Each row below holds a small network's activations on one record, seen along a few directions.
Here are examples, each followed by its value of one field, NOKI.
The word missing means that the record has no NOKI.
The largest differences between rows may come from other fields.
In the rows, zero is written as 500.
Strong random noise was added to every row along 2 fixed directions; ignore it. To show where, here is one row again and again, with new noise each time:
[528 543 529 500 566 454 599 529 542 504 467 456 523 549 619 584 466 542
 541 521 738 534]
[537 560 543 538 592 453 626 527 546 480 513 494 528 522 708 541 453 535
 555 513 805 535]
[506 506 509 482 523 450 565 525 531 524 428 429 520 600 515 621 478 543
 521 526 638 535]
[447 414 481 556 442 432 533 498 501 516 442 467 528 709 424 609 475 518
 494 518 478 541]

[493 570 490 246 468 476 450 476 492 601 310 289 498 534 307 655 525 546
 469 502 454 545]
tosip
[420 434 397 520 497 496 596 458 581 425 588 443 581 609 401 583 506 431
 591 483 392 463]
missing
[416 466 492 554 462 538 454 512 457 510 484 490 506 517 388 445 524 442
 463 555 337 490]
lasir
[492 522 506 710 514 489 552 480 526 412 626 655 542 462 698 336 465 433
 486 485 524 463]
rasi
[483 455 496 484 482 512 441 485 508 501 513 573 511 548 449 501 550 448
 471 504 376 504]
sazer
[465 494 453 506 383 448 463 456 504 504 451 481 535 608 439 543 486 500
 476 487 369 530]
bamo
[475 457 444 480 393 459 458 457 507 517 430 471 551 634 402 561 492 513
 438 499 332 507]
garog
[448 396 434 702 466 515 471 530 476 493 605 620 505 489 509 411 516 449
 469 450 364 484]
tof
[489 453 533 547 517 515 476 520 478 463 591 508 472 459 506 447 484 505
 505 512 479 459]
kobop
[570 531 486 350 471 537 474 513 563 555 410 434 485 527 439 600 559 550
 539 527 549 469]
sog
[510 620 540 503 615 540 536 528 505 460 523 480 476 338 642 422 481 455
 522 516 634 491]
gega
[520 470 458 469 446 470 495 486 489 515 494 471 468 509 418 549 509 517
 490 452 459 560]
tosip
[511 571 598 571 624 530 555 522 500 372 617 599 468 328 737 354 484 454
 556 500 658 464]
gafez
[424 328 492 574 343 476 435 463 456 504 481 495 521 756 292 496 428 490
 462 514 228 523]
kobop
[541 533 483 637 541 519 536 512 523 416 583 646 515 380 624 384 512 458
 512 518 562 446]
rasi
[429 375 473 579 418 504 445 502 455 536 489 503 522 683 393 474 479 487
 480 462 376 514]
bogir
[486 354 479 634 412 481 509 440 458 450 589 611 515 657 511 409 477 470
 519 455 438 578]
pudam
[477 436 429 601 455 506 461 517 435 482 521 538 454 476 369 495 528 447
 457 496 319 487]
zasa
[579 692 558 297 643 544 552 533 575 575 432 412 545 318 638 555 487 546
 516 504 784 497]
guta
[559 531 522 336 524 519 501 527 487 562 463 382 466 459 447 596 522 565
 511 493 615 526]
pudam
[454 509 524 594 545 538 481 530 480 431 602 573 429 344 519 426 513 419
 490 522 427 439]
gega
[481 524 442 509 492 547 457 497 460 483 420 471 466 449 398 508 552 446
 435 513 401 473]
zasa
[453 440 556 737 506 479 567 469 497 445 690 656 556 601 775 290 395 479
 542 445 602 527]
bogir
[570 630 496 184 582 617 373 636 526 581 257 276 423 272 187 671 667 509
 450 644 393 431]
lasir
[471 491 484 308 450 492 442 474 515 629 354 373 528 630 329 637 509 533
 470 499 396 534]
sazer
[562 501 473 352 484 464 558 500 560 560 416 450 516 593 540 565 459 568
 525 475 661 545]
sazer
[550 525 473 439 496 527 503 513 550 507 470 529 531 453 498 531 535 521
 491 511 548 480]
guta
[617 597 495 297 509 490 527 487 564 545 394 412 496 457 552 616 526 584
 547 515 689 512]
sepi
[499 554 526 684 619 546 531 524 487 345 706 674 441 282 745 305 520 419
 521 518 570 449]
gega
[515 526 551 387 486 467 522 501 476 521 442 404 489 550 421 562 487 571
 526 479 510 524]
gafo
[534 557 526 429 525 495 534 529 479 500 523 441 457 442 519 530 505 551
 522 459 634 522]
gafo
[400 461 471 550 434 491 457 479 426 498 460 487 507 550 363 486 511 431
 438 515 290 486]
zasa
[485 480 460 636 471 484 560 437 499 429 580 630 551 558 683 406 453 488
 477 461 554 520]
garog
[525 644 500 176 579 574 415 605 555 658 235 220 504 308 299 695 584 546
 452 538 510 460]
tof
[450 524 530 437 532 550 446 528 522 544 451 408 512 460 468 482 537 503
 476 491 502 493]
bogir
[481 545 499 431 606 537 423 538 548 501 441 428 454 359 363 630 636 504
 469 580 452 474]
missing
[450 402 416 549 423 490 460 522 489 533 439 500 526 589 385 494 501 479
 457 477 374 482]
tof
[526 413 454 473 394 426 549 437 503 532 463 508 516 677 501 544 467 564
 528 460 495 569]
sepi
[407 390 492 576 438 523 394 501 484 540 479 508 499 541 309 481 542 442
 458 526 192 452]
bug
[486 489 476 469 433 498 480 484 545 528 458 494 552 569 460 535 504 502
 445 488 421 497]
guta
[459 398 450 470 342 416 489 443 432 543 421 454 527 753 325 583 440 512
 478 457 368 575]
tosip
[572 542 524 334 482 486 565 521 542 591 407 410 513 621 541 614 446 589
 564 489 690 508]
sog
[494 587 510 318 537 566 436 563 558 624 327 298 495 394 349 601 553 532
 466 531 467 478]
bug
[515 544 532 470 574 518 481 530 510 502 470 517 499 354 452 497 515 466
 489 549 449 432]
rasi
[428 519 549 624 577 479 549 484 534 454 564 537 537 497 638 465 505 453
 503 514 598 528]
missing
[488 599 580 598 609 532 573 498 496 391 618 578 494 378 787 330 454 458
 551 468 719 509]
gafez
[487 470 463 523 389 415 546 467 460 517 478 519 553 677 511 548 394 535
 530 470 516 560]
bamo
[566 554 582 396 585 529 529 551 507 499 474 410 488 403 522 499 494 555
 527 528 627 472]
kobop
[465 482 544 598 542 533 499 532 471 438 579 589 490 398 548 374 523 428
 504 570 445 451]
lasir
[571 594 478 446 605 529 495 520 521 474 526 532 488 302 561 497 559 508
 482 511 619 466]
garog
[567 586 506 279 540 545 465 563 490 555 306 307 456 458 350 649 489 550
 526 511 586 513]
gafez
[433 385 420 670 332 445 465 433 460 433 556 641 536 647 433 456 496 458
 494 486 295 525]
bamo
[457 437 516 540 382 430 515 441 468 493 509 510 523 734 455 502 398 524
 519 460 418 573]
gafo
[422 429 516 560 415 487 491 436 498 531 540 545 538 689 507 464 471 472
 510 472 417 507]
sog
[415 409 512 535 399 481 458 422 453 504 518 510 532 688 436 471 476 470
 479 482 372 554]
pudam
[564 647 539 464 605 562 524 558 603 519 484 435 501 313 672 456 527 514
 506 505 683 464]
bug
[390 313 453 701 268 396 491 358 471 463 585 633 560 847 519 430 442 460
 463 441 259 551]
sepi

Here are new rows. What is NOKI for each?
[612 620 563 235 533 486 579 525 592 622 374 341 512 557 580 649 428 637
 581 516 750 509]
sog
[491 466 527 419 505 488 460 470 508 553 473 511 516 543 443 540 504 488
 503 509 424 500]
sazer
[471 491 526 529 585 470 492 514 527 511 527 459 482 438 468 583 529 514
 512 533 526 491]
missing
[575 595 585 287 591 526 489 516 527 527 432 400 480 387 519 567 524 535
 534 541 641 493]
pudam
[544 525 549 577 554 523 576 507 474 438 571 536 484 431 671 429 435 512
 575 460 687 519]
gafez
[586 619 546 339 535 437 593 475 525 549 445 402 525 520 623 565 402 585
 556 483 734 572]
tosip
[548 573 503 305 600 570 441 598 512 613 409 310 447 356 402 595 580 578
 494 499 602 466]
bogir
[518 453 459 599 461 427 594 454 506 444 565 613 562 600 672 418 399 516
 515 461 630 533]
garog
[446 417 514 676 489 546 444 493 466 378 670 645 469 472 535 345 539 436
 476 526 370 453]
kobop
[436 488 485 558 475 500 473 486 483 517 479 521 536 516 411 474 485 452
 457 510 355 476]
rasi
[473 444 489 574 449 438 548 462 437 479 604 548 495 551 537 459 477 501
 491 436 512 544]
tosip
[479 433 457 483 480 533 434 518 508 538 435 445 495 564 384 484 519 502
 484 476 464 504]
bogir
[526 499 524 454 499 437 531 442 496 548 543 495 505 526 583 546 441 565
 545 469 586 518]
sepi
[446 447 511 552 486 504 474 513 456 449 559 509 451 484 462 476 486 502
 511 483 408 477]
gafez
[445 441 444 603 483 569 412 545 449 454 557 570 442 416 346 416 616 419
 442 569 292 444]
lasir
[426 455 499 669 486 463 514 472 544 434 550 551 529 603 565 483 531 452
 467 514 450 518]
missing
[464 465 488 557 513 499 475 527 459 470 558 501 444 437 454 479 485 476
 500 516 390 463]
gega
[545 456 425 416 449 460 511 491 499 539 402 459 526 579 402 589 490 571
 489 497 451 534]
garog
[457 489 480 590 579 519 458 520 532 442 547 543 458 396 440 513 629 453
 461 545 482 480]
missing
